These are the activations of a small neural network, seen along a few directions. Each row is one input.
Each table varies a few parts of the input and shows all the possible inputs, shuffled.
A made-up example of a description, with smaller parts first: one of 5 places around a ring, together with either a single point or one of 9 places along a line or (one of 3 separate values, together with one of 4 places along a line).
Shared parts are said once, and a part with two or three values counts as separate values.

Other details of the inputs shift rows strongly along three fixed directions, in all tables alike. That doesn't count.

A family of inputs:
R1: [ -8 -28 -37  19 -26 -26  -9  22  33  -4   6]
R2: [ 24 -36 -51  30 -45 -24  -7  25   1  -4  40]
R3: [  1 -24 -46   8 -28 -36 -11   9  24 -15  18]
R4: [  8  15  12  15 -48  44 -21  -7 -21  -9   6]
R5: [  1  17  15   4 -17  39   0 -30 -18 -26   1]
R6: [ -5  15  33  10 -13  47 -15 -12   0 -14  -5]
R7: [ 14   7  14  19 -39  45  -7 -10 -27 -12  13]
R8: [  1  14  18 -45  36 -25  -5   5 -15  35 -14]
R9: [  3 -37 -36  20 -19 -23  -8  24  27  -9  20]
R10: [ -6  16  26   9 -19  50 -14 -13  -2 -15 -10]
R11: [-27  -3 -14  12  20 -13  18 -10  34 -20 -11]
R12: [ 17 -29 -43   3 -30 -32 -28  16  21 -18  36]
R13: [ -2  12  34  16  -8  47 -10 -11  -3 -18  -1]
R14: [ -7  18  14 -35  42 -24  19  -2 -21  33 -22]
R15: [-36   2   9  18  29   3  23  -2  34  -4 -28]
R16: [ 19  11  12   9 -32  36 -11 -21 -30 -26  24]
R17: [ 23  -1   5 -23  13 -22   3  22 -41  47   5]
R18: [  2 -32 -28  11 -14 -23 -21  26  37  -6  16]
R19: [ 16   2  13 -25  10 -21  -5  22 -31  47  -1]
R20: [-22 -13  -5  -1  23 -18   0  -3  44 -20  -5]
R21: [ -5  13  22  16 -19  51   1 -17 -13 -15  -8]
R22: [ -2  21  14   8 -22  36   0 -27 -19 -23   0]
R23: [ -3  10  23  19 -11  50   5 -17 -12 -16  -4]
R24: [ 19 -36 -61  11 -39 -34  -6   9   7 -17  37]
R25: [  6  10  24 -37  39 -27  -2   7 -18  30  -4]
R26: [ 14   7   6 -25  23 -28  13   4 -35  34   4]
R27: [-41 -11   4   0  61 -15  19 -11  64 -29 -22]
R28: [  3   9  22 -20  36 -18  18  14 -28  47 -13]
R29: [ 20   7   7 -39  11 -29 -14  12 -30  37   8]
R30: [ 28   2  -8 -34  -7 -31  -9  10 -45  36  13]
R31: [ 14   9  11  14 -43  43 -14  -9 -27  -9   7]
R32: [-47  -5  -1   0  55  -8  25 -19  62 -30 -34]
R33: [ -3  13  16  18 -19  53   6 -21 -17 -17  -9]
R34: [ -5 -29 -45  21 -25 -22   3  16  23  -5   6]
R35: [ 18 -37 -60  26 -46 -28  -1  22   2   1  29]
R36: [ -2  19  25  15   3  38   8 -29 -11 -29   6]
R37: [-42 -10   5  -1  50 -15  15 -10  62 -26 -22]
R38: [-33   5   9  16  66 -10  25  11  90  -8 -51]
R39: [ 13   9   9 -25   2 -18   4  20 -43  51  -7]
R40: [ 19  36  14  14  -2  36   4 -22   7 -26 -10]
R41: [ -3  20  21 -42  32 -25  -3   6 -17  37 -16]
R42: [ 17  10   0 -28  17 -26  14   2 -45  38   1]
Each input here is: one of 2 separate values, together with either a single point or (one of 4 places along a line, together with one of 5 places along a line).
Q: Changing only the choice among 2 separate values turns R29 into R6. The same change can be made to R40. Which row results?
A: R38
Q: Change only the place on the line of 4 in R39. List by row number the other rows that result.
A: R7, R9, R21
Q: A walk changes only the place on the line of 5. It starts at R29 and steps to R20. List the rest of the walk in order.
A: R37, R24, R26
Q: A walk changes only the place on the line of 5. It starts at R35 and steps to R33. List the rest of the walk in order.
A: R21, R31, R10
